Each row below holds a small network's activations on one input, seen along a few directions.
Each table varies a few parts of the input and shows all the possible inputs, shuffled.
A made-up example of a description, with smaller parts first: one of 6 places along a line, together with either a single point or one of 11 places along a line or (one of 3 separate values, together with one of 5 places around a ring).
Shared parts are said once, and a part with two or three values counts as separate values.

Rows:
row 1: 2.4; 8.8; -24.3; 4.0; 7.8; 2.5; 16.4; 48.3; -22.9; 29.7; -40.2; 5.9; -17.1; -18.0; 10.8; -23.6; 2.9; -13.5
row 2: 4.8; 28.3; -32.7; 17.5; 9.0; 25.6; -3.2; 19.9; 7.9; 30.7; -32.3; 1.6; -58.8; 10.4; 0.5; 6.7; 11.0; -36.6
row 3: 0.6; -22.1; 3.7; 42.5; -33.8; 20.4; -51.5; -43.5; 55.6; -12.7; 39.4; 2.9; -34.7; -8.2; -39.4; 19.3; 8.9; -11.4
row 4: -9.5; -43.7; 7.2; 27.8; -46.8; -17.7; -14.1; 2.9; -26.0; -23.6; -18.2; 19.5; -14.1; -35.6; 13.1; -32.7; -8.5; 17.5
row 5: -1.9; -41.5; 34.2; 7.7; -25.3; -28.8; 17.0; 5.3; -37.3; -11.0; -16.9; -1.4; 25.2; -21.8; 14.2; -6.6; -6.4; 48.8
row 6: 11.8; 29.2; -29.7; 18.9; 17.3; 37.8; -21.5; 4.5; 56.4; 41.8; 17.3; -7.2; -37.0; 9.4; -44.9; 30.9; 20.3; -41.4
row 7: -6.2; -23.8; 0.1; 42.0; -43.1; 7.0; -33.3; -26.6; 4.7; -23.6; -12.1; 14.5; -54.9; -6.7; 3.5; -6.0; -1.7; -3.7
row 8: 1.0; -19.5; 56.0; -13.1; -18.0; -24.0; 21.5; -21.2; -9.6; -4.8; 32.9; -13.1; 54.7; -25.6; -26.8; 16.2; 13.1; 53.8
row 9: 8.9; 10.1; 1.2; -15.5; 31.0; -10.1; 44.5; 49.2; -33.6; 39.7; -39.2; -17.8; 20.1; -4.8; 10.1; 1.7; 4.4; 16.5
row 10: -7.4; 46.5; -36.3; -60.3; 57.9; 4.7; 3.8; -9.4; 8.5; -28.4; 19.2; 3.1; 31.1; 61.1; 43.5; -9.9; -28.6; -41.7
row 11: 10.9; 29.8; 22.6; -34.7; 39.0; -3.3; 47.4; 24.7; -7.2; 46.0; 7.8; -26.8; 49.4; -5.8; -34.1; 22.6; 23.7; 23.2
row 12: -15.4; -2.1; -2.0; -36.9; 4.9; -14.2; -26.9; -54.0; 3.6; -83.8; 42.2; 18.7; 36.2; 45.5; 49.4; -18.7; -39.0; -11.4
Describe the family of inputs behind these rows.
Answer: one of 2 separate values, together with either a single point or one of 5 places along a line
The inputs of row 7 and row 2 match in every part but the choice among 2 separate values. If row 12 is changed in the same way as row 7 into row 2, which row does it become?
Answer: row 10
Change only the choice among 2 separate values in row 11. List by row number the other rows that result.
Answer: row 8

Rows:
row 13: -6.9; -2.0; -33.8; 8.5; 16.2; 19.4; -44.0; -12.0; 36.4; -23.4; 15.3; 5.1; -17.9; 9.2; -7.1; -29.7; -15.9; -35.9
row 14: 0.4; -5.6; -19.9; 15.5; 22.3; 18.7; -34.7; -24.4; 38.4; -14.6; 3.4; -12.1; -23.4; 40.7; 6.9; 14.2; -16.9; -22.9
row 15: 12.2; 31.1; -23.8; -23.0; 35.9; 9.7; 13.5; 20.2; 17.1; 28.9; 7.4; -8.6; 11.9; 34.7; 10.9; 35.3; -2.1; -25.3
row 16: -10.2; 25.1; -15.2; 3.7; 14.8; 24.6; -26.9; -37.3; 21.4; -23.8; 2.1; -3.8; -42.5; 29.3; -4.4; -6.1; -1.5; -28.6
row 17: 7.6; -23.9; -6.2; 48.6; -0.4; 19.5; -28.9; -7.6; 31.6; 12.4; -14.5; -17.3; -43.7; 8.4; -21.5; 20.7; 3.1; -2.3
row 18: -7.4; -44.7; -9.8; 51.1; -64.8; -0.5; -52.7; -12.2; 10.6; -27.4; 7.1; 32.2; -41.7; -37.1; -3.2; -25.2; -4.2; -11.4
row 19: -4.4; 4.4; 4.4; -61.0; 43.6; -34.7; 51.6; 44.2; -53.0; -1.4; -14.0; -5.2; 85.4; -4.1; 27.3; -37.8; -17.8; 26.4
row 20: 0.8; -20.2; -18.4; 42.0; -6.8; 22.1; -40.0; 3.9; 28.9; 4.5; -3.8; 0.2; -36.3; -24.7; -36.5; -21.5; 5.0; -16.6
row 21: 2.4; 61.6; -18.3; -35.3; 29.9; 14.2; 21.2; 6.0; 1.8; 20.8; 3.8; 0.4; -5.8; 23.0; -0.2; 14.2; 14.9; -31.3
row 22: -11.9; -24.9; -27.2; 17.9; -41.7; 0.2; -54.4; -29.9; 19.4; -55.4; 26.1; 37.8; -23.5; -3.6; 26.4; -32.7; -24.8; -30.6
row 23: 11.2; -15.3; 34.2; -21.5; 25.3; -29.7; 63.5; 47.9; -52.6; 35.5; -37.3; -28.8; 57.1; -9.4; 18.9; 13.9; 1.3; 59.9
row 24: 5.8; 5.4; 19.6; -50.5; 50.8; -28.9; 55.7; 32.6; -48.3; 6.5; -22.0; -19.6; 75.9; 28.4; 40.2; 6.2; -18.2; 38.8
row 25: -10.5; -19.5; 10.9; 44.4; -68.3; 6.8; -33.9; -38.2; -1.5; -28.4; -7.7; 26.2; -69.1; -14.6; -1.1; -4.8; 9.1; -2.5
row 26: -0.8; -25.7; 55.8; 2.2; -31.6; -15.8; -3.2; -40.3; 17.2; -12.1; 54.5; -10.1; 45.4; -29.3; -49.2; 22.0; 15.5; 48.6
row 27: -1.8; 5.2; 1.5; 35.2; -7.7; 28.2; -22.6; -22.0; 16.5; 4.2; -18.6; -7.6; -63.2; -2.4; -33.6; -0.4; 20.1; -9.2
row 28: -0.2; -49.1; 3.9; 57.7; -57.8; -1.9; -39.2; -22.0; 14.9; -22.2; -3.2; 15.8; -48.3; -6.6; 10.3; 18.2; -9.2; 3.3
row 29: -2.2; 34.9; 25.0; -61.9; 43.7; -27.6; 64.1; 18.5; -62.4; -2.8; -25.1; -14.2; 58.8; 15.2; 30.2; -14.9; -3.8; 30.2
row 30: 2.6; 13.0; 41.1; -33.5; 17.3; -28.1; 72.2; 34.2; -66.6; 28.4; -41.0; -23.5; 40.2; -23.2; 8.3; -7.5; 16.1; 50.4
row 31: -4.9; -29.9; -11.6; 25.6; -35.7; 0.6; -43.2; -41.5; 22.5; -48.1; 14.9; 21.9; -28.7; 26.4; 39.7; 10.9; -28.5; -17.7
row 32: 7.9; 15.8; -19.6; 4.4; 2.8; 10.7; 12.5; 45.6; 12.4; 53.2; 1.3; 5.7; 1.5; -33.2; -29.6; -1.8; 18.8; -19.4
row 33: -0.3; -16.3; 20.5; -31.3; 18.3; -35.6; 59.2; 58.7; -59.2; 30.1; -29.8; -14.1; 66.8; -43.0; 4.0; -29.2; 1.4; 47.3
row 34: -15.8; 1.1; -7.2; 13.4; -45.9; 7.0; -37.0; -55.7; 5.1; -56.4; 11.9; 31.0; -48.5; 18.2; 28.6; -10.9; -11.3; -22.7
row 35: -3.7; -9.0; 42.1; -30.1; -4.5; -13.3; -7.8; -56.9; 22.0; -41.1; 74.3; -4.5; 63.3; 6.3; -20.8; 15.1; -0.3; 25.5
row 36: 1.2; 33.0; -35.1; -28.6; 27.1; 9.2; 7.0; 32.5; 17.2; 21.5; 19.1; 9.3; 19.9; 2.3; -1.1; -8.9; 0.8; -40.3
row 37: 19.7; 13.2; -9.6; 9.8; 11.7; 10.2; 20.6; 35.2; 12.7; 59.2; -9.8; -12.0; -7.6; 0.8; -15.8; 40.5; 15.5; -3.4
row 38: 9.3; 42.3; -2.8; -3.2; 5.3; 15.2; 27.4; 20.6; -2.6; 52.0; -14.7; -4.1; -25.8; -11.9; -27.6; 20.3; 32.8; -10.3
The inputs of row 14 and row 17 match in every part but one. If row 16 is changed in the same way as row 14 into row 17, which row does it become?
Answer: row 27
Describe the family of inputs behind these rows.
Answer: one of 2 separate values, together with either a single point or (one of 3 separate values, together with one of 4 places along a line)
Change only the choice among 2 separate values in row 31. List by row number the other rows that result.
Answer: row 28
Change only the choice among 3 separate values in row 37. List by row number the other rows that result.
Answer: row 32, row 38
A walk changes only the place on the line of 4. It starts at row 29 and steps to row 21. List the rest of the walk in order.
Answer: row 16, row 34
